Each row below holds a small network's activations on one input, seen along a few directions.
In each table, some parts of the input vary, and every possible input appears once, in random order.
A made-up example of a description, with smaller parts first: one of 3 separate values, together with either a single point or one of 9 places along a line or (one of 4 places along a line, together with one of 5 places around a ring).
Shared parts are said once, and a part with two or three values counts as separate values.
In the rows, 128 means zero.

Other details of the inputs vary at random and push rows far along three fixed directions, the same in every table; ignore that.

A family of inputs:
row 1: [106 121 123 131 113 131 181 115  91 155 132]
row 2: [159 122 139 103 130 148 107 108 139 108 124]
row 3: [109  78 119 107 123 135 165 115 113 136 124]
row 4: [178  86 141 110 116 146 132 135 162 124 147]
row 5: [180 115 103 144 108 152 142 119 139 119 127]
row 6: [ 69 173 139 166 155 114  93 119 121 145 113]
row 7: [100 104 107 165 115 168 143 152 125 102 123]
row 8: [161 153 109 129 115 149 123 108 145 119 125]
row 9: [ 99 110 127 169  97 183 115 152 141 139 134]
row 10: [150 187 144  87 154  51 100  87 129 160 138]
row 11: [ 76 183 142 152 148 119 119 123  95 116 118]
row 12: [150  98 119 106 131 104 146 136 155 130 137]
row 13: [ 99  92 113 124 106 127 157 114 124 171 125]
row 14: [181 115 127 133 113 167 141 124 128 120 139]
row 15: [129 115 149 166  88 166 112 167 112 132 139]
row 16: [ 96  91 103 120 121 114 181 124  95 145 128]
row 17: [143 191 117 103 164  33 119  83 138 155 116]
row 18: [ 98 137 133 131 140 155  86 137 136  86 114]
row 19: [ 92 105 110 131 118 115 185 120  88 153 125]
row 20: [162 130 138 102 136 132 130 123 139  93 136]
row 21: [105 101 106 152 118 164 141 160 125  95 129]
row 22: [123  75 146  97 111 143 147 105 118 174 136]
row 23: [115 120 117 139  99 103 151 128 102 172 127]
row 24: [167  83 119 117 119 133 134 144 166 118 138]
row 25: [170 160 129 149 129 113 103 159 180  83 130]
row 26: [110 111 135 105 121 153 119 116 126 116 119]
row 27: [ 97 127 146 155 132 155 105 126 108 165 129]
row 28: [ 82 179 137  84 205 139 104 181  61 152  76]
row 29: [143 157 131  83 166  44 125  94 146 139 121]
row 30: [110  72 124 113 124 126 148 116 127 157 125]
row 31: [121 113 144 121 115 137 172 119  79 155 135]
row 32: [150 103 109 119 122 100 150 139 153 130 137]
row 33: [123  77 143 106 123 136 147 107 121 165 133]
row 34: [147 172 112  75 149  74 111  69 138 130 116]
row 35: [149 114  96 113 124 115 160 130 135 110 134]
row 36: [164 154 107 143 101 117 127 133 127 111 125]
row 37: [171 118 148 123 112 131 146 130 128 148 143]
row 38: [ 87 162 144 180 139 151  93 155 148 109 122]
row 39: [118  83 138 101 122 141 161 104 103 146 132]
row 40: [106 141 155 134 145 152 102 144 123  80 129]
row 41: [157 174  89  97 135  54 143  91 112 152 129]
row 42: [ 88 182 145 144 164 132  97 104  86 132 117]
row 43: [174  93 106 112 118 145 144 136 152  97 135]
row 44: [158 120 152 109 136 122 119 133 160 114 142]
row 45: [158 126 110 139 123 118 112 127 164 128 121]
row 46: [161  97 109 138 111 127 139 139 163 125 129]
row 47: [ 89 140 139 139 130 148  85 146 161 102 122]
row 48: [ 80 126 116 137 133 126 149 146 105 112 132]
row 49: [ 93 111 111 137 117 141 176 108  94 161 127]
row 50: [185 183 129 149 109 128  94 140 142  89 122]
row 51: [176 124 118 123 115 156 131 106 110 145 135]
row 52: [108 108 142 117 135 148 134 122 109 117 128]
row 53: [ 71 151 130 134 153 104  84 121 136 127 114]
row 54: [178 105 139 138 115 155 134 131 143 141 140]
row 55: [ 79 118 130 145 133 112 135 156 124 130 133]
row 56: [109 102 105 155 101 163 132 172 114 102 137]
row 57: [ 92  94  91 130 115 130 166 108  94 162 120]
row 58: [ 71 188 122 155 154 126  96 106  96 131 110]
row 59: [181 164 146 135 125 160  73 133 167 120 129]
row 60: [164 160 133  99 155  80 129  70 123 192 127]
row 61: [109  68 143 106 121 133 159 111 115 169 139]
row 62: [154  93 104 117 124 112 133 124 158 133 126]
row 63: [175  87 111 109 116 150 134 127 154 101 128]
row 64: [115 101 137 121 108 140 185 117  73 163 135]
row 65: [ 83 188 143 129 153 143  90 100  89 144 122]
row 66: [185  92 131 102 113 159 129 118 147 111 137]
row 67: [173  92  93 121 111 145 137 131 154 100 130]
row 68: [ 76 142 171 128 158 113 102 134 120 123 132]
row 69: [155 140 135 132 141 120  99 163 181  81 137]
row 70: [ 97 157 113 163 145 142  98 141 133  87 115]
row 71: [130 111 133 126  92 137 159 122  71 168 136]
row 72: [104 143 156 137 144 155 101 150 121  78 136]
row 73: [174 160 147 157 119 133 106 156 167  91 128]
row 74: [ 66 178 138 164 150 117  84 117 118 150 114]
row 75: [ 76 154 129 117 162 106 118 131 111 100 120]
row 76: [185 102 139  89 105 162 123 112 146 118 133]
row 77: [ 91 158 119 150 131 157  98 137 140  94 119]
row 78: [165  92  98 121 113 144 144 134 153  97 131]
row 79: [173 164 117 146 128 128 114 152 162  64 129]
row 80: [178 160 114 150 118 107  83 163 172  91 129]
row 81: [ 85 133 140 165 125 132 133 136 113 150 123]
row 82: [144 153 133  80 160  67  99  77 148 148 116]
row 83: [170  94  96 120 107 152 129 130 151 104 130]
row 84: [107  96 132 140 104 123 178 126 101 176 132]
row 85: [102 135 144 145 130 153 139 125  85 134 127]
row 86: [ 81 136 112 150 132 132 144 130 102 125 123]
row 87: [175 130 137 117 116 138 151 120 111 127 136]
row 88: [152 156 111  92 143  46 128  99 134 172 134]
row 89: [162 133 113 131 114 133 155 113 123 129 130]
row 90: [ 86 115 124 123 137 131 146 146 110 109 131]
row 91: [172 116 144 125 116 133 137 123 130 156 141]
row 92: [106  96 115 171 114 155 121 157 143 123 125]
row 93: [164 142 118 144 136 122  93 160 185  83 130]
row 94: [ 93 147 134 157 144 121  98 167 154  91 129]
row 95: [105  94 131 138 101 124 181 127 101 178 134]
row 96: [154 131 138  73 138  85 121  78 147 157 123]
row 97: [ 88 152 156 127 183 177  82 231 111 137  88]
row 98: [135 162 116  91 162  49 115  86 151 141 119]
row 99: [185 114 146 134 110 143 138 140 142 131 142]
row 100: [100 105 158 123 136 131 125 137 130 130 134]
row 101: [101 170 148 167 129 158 109 155 118  85 127]
row 102: [120 101 150 127 111 135 166 126  97 171 141]
row 103: [ 77 136 125 152 126 132 151 143  95 119 129]
row 104: [171 136 154 115 130 150  74 130 173 103 129]
row 105: [100 105 130 172 109 146 137 171 136 115 132]
row 106: [143 113 135 113 135 121 115 130 167 114 128]
row 107: [ 76 125 138 160 124 120 140 153 114 137 130]
row 108: [157 162 124  83 140  77 138  81 105 156 142]
row 109: [101 150 140 161 105 123 116 142 106 151 126]
row 110: [143 168 118  80 167  56 130  88 127 120 119]
Each input here is: one of 2 separate values, together with either a single point or (one of 6 places around a ring, together with one of 9 places along a line).
The inputs of row 31 and row 102 match in every part but the choice among 2 separate values. If row 58 is changed in the same way as row 31 into row 102, which row does it become?
Answer: row 74
The inputs of row 71 and row 15 match in every part but the choice among 2 separate values. If row 56 is changed in the same way as row 71 into row 15, which row does it become?
Answer: row 88
The inputs of row 70 and row 92 match in every part but the choice among 2 separate values. If row 21 is changed in the same way as row 70 into row 92, which row does it become?
Answer: row 93
Change only the choice among 2 separate values in row 79. List by row number the other rows that result.
Answer: row 25
Change only the place on the line of 9 in row 55. List by row number the other rows that result.
Answer: row 32, row 47, row 53, row 62, row 80, row 93, row 94, row 98
Change only the place on the ring of 6 in row 4. List by row number the other rows that result.
Answer: row 17, row 24, row 81, row 91, row 93
Change only the place on the line of 9 in row 8. List by row number the other rows that result.
Answer: row 1, row 5, row 11, row 49, row 50, row 58, row 89, row 101

A family of inputs:
row 111: [116 151 160 166 124 165  87 164 138  94 130]
row 112: [ 80 151 119 102 150  86 139 113 100 141 115]
row 113: [130 157 130 171 126 136  74 155 166  90 131]
row 114: [ 97 133 138 157 139 145 106 160 152  86 131]
row 115: [ 49  95 168 144 142 161 109 167 107 134 117]
row 116: [227 106 100 103 106  99 158 130 160 143 140]
row 117: [165  76 148 124 114 189  97 157 184 109 138]
row 118: [ 71  40 132 148 102 208 171 157  82 132 140]
row 119: [149  67  94 111 106 113 201 129 123 164 134]
row 120: [147  60  92 106  86 125 189  98 125 159 139]
row 121: [144 172 130  89 157  81 104  97 145 104 125]
row 122: [143 177 112 124 152  69 108  96 160 116 120]
row 123: [125 161 143 173 117 149  84 151 140  95 130]
row 124: [232 122 113 104 104 113 157 128 150 142 133]
row 125: [ 75 116 118 116 144 128 163 119  72 157 118]
row 126: [ 85 140 140 119 144  89 130 111 106 166 133]
row 127: [154 183 119 109 154  92 103  84 132 109 121]
row 128: [ 91 164 132 132 137 109 132  83  85 163 119]
row 129: [185 132 126 149 109 182 117 169 146  94 126]
row 130: [ 95 157 148 115 147 119 132  92  85 162 119]
Describe the family of inputs behind these rows.
Answer: either one of 2 separate values or (one of 3 separate values, together with one of 6 places around a ring)
What sort of input is row 125?
Answer: one of 3 separate values, together with one of 6 places around a ring

A family of inputs:
row 131: [200 131  94 104 105 122 159  99 119 125 134]
row 132: [149 174 132  75 164  69 105  71 140 148 110]
row 133: [ 97 164 153 161 136 166  73 146 138 102 116]
row 134: [171 100 113 157 108 154 114 171 185  79 137]
row 135: [ 38  94 127 138 124 126 149 122  98 165 135]
row 136: [ 83 153 167 168 139 160  72 173 125 104 127]
row 137: [103 137 145 100 157  90 117 115 116 155 125]
row 138: [135 177 144 126 161 109  83 152 163  87 126]
row 139: [ 54 110 153 139 133 145 145 122  64 170 133]
row 140: [116 165 116 130 146  91 129 103 115 155 112]
row 141: [191 117  90  89 116 118 158  98 131 114 132]
row 142: [180 101 133  91 132 122 145 107 133 133 135]
row 143: [195 116 129 103 106 122 147  92 144 143 140]
row 144: [132 172 151 124 151 126  72 118 160  76 123]
row 145: [146 186 127 156 143 102  81 136 165  93 123]
row 146: [130  69 101 117 100 145 185 140 115 149 126]
row 147: [ 87 124 144 121 136 112 117 117 131 144 128]
row 148: [ 90 162 145 179 129 162  78 149 132  83 126]
row 149: [179  95 113 143 104 184 104 163 176  81 134]
row 150: [109  71 116 145  82 141 183 154  99 158 134]
row 151: [211 112  99 108 102 121 165 125 139 143 130]
row 152: [ 99 149 139 116 144  85 145 114  96 173 129]
row 153: [ 40 101 141 128 141 139 161 131  78 152 130]
row 154: [155 117 144 165 106 194 120 178 145  77 140]
row 155: [131  66 131 130  86 147 166 127 123 171 142]
row 156: [ 60  97 135 140 134 169 142 163  98 136 122]
row 157: [ 50 129 126 159 130 121 150 112  81 160 125]
row 158: [167 117 143 153 114 197  99 175 149  98 130]
row 159: [111 149 111 114 154  89 131 106 125 143 112]
row 160: [135 173 134 136 149 122  74 126 163  70 126]
row 161: [156 173 135  69 176  72 107  83 127 153 110]
row 162: [197  95  99 110 115 112 165 109 158 124 138]
row 163: [ 65 119 124 143 122 137 142 112  84 170 123]
row 164: [110 144 121 111 143  73 135 122 123 137 122]
row 165: [149  44 111 157  65 179 164 158 136 143 151]
row 166: [212 110 114 101 113 133 162 124 138 150 133]
row 167: [ 82 155 138 160 142 154  93 169 138  62 122]
row 168: [151 199 124  99 155  54 128  81 116 140 120]
The inputs of row 163 and row 149 match in every part but one. If row 151 is changed in the same way as row 163 into row 149, which row does it become?
Answer: row 146
Describe the family of inputs behind these rows.
Answer: one of 2 separate values, together with either a single point or (one of 3 separate values, together with one of 6 places around a ring)
A walk changes only the place on the ring of 6. It starts at row 155 and steps to row 165. List the rest of the walk in order.
Answer: row 145, row 150, row 152, row 136
Change only the choice among 3 separate values in row 164. List by row number the other rows that result.
Answer: row 146, row 167
Change only the choice among 3 separate values in row 142. List by row number the other rows that result.
Answer: row 137, row 161
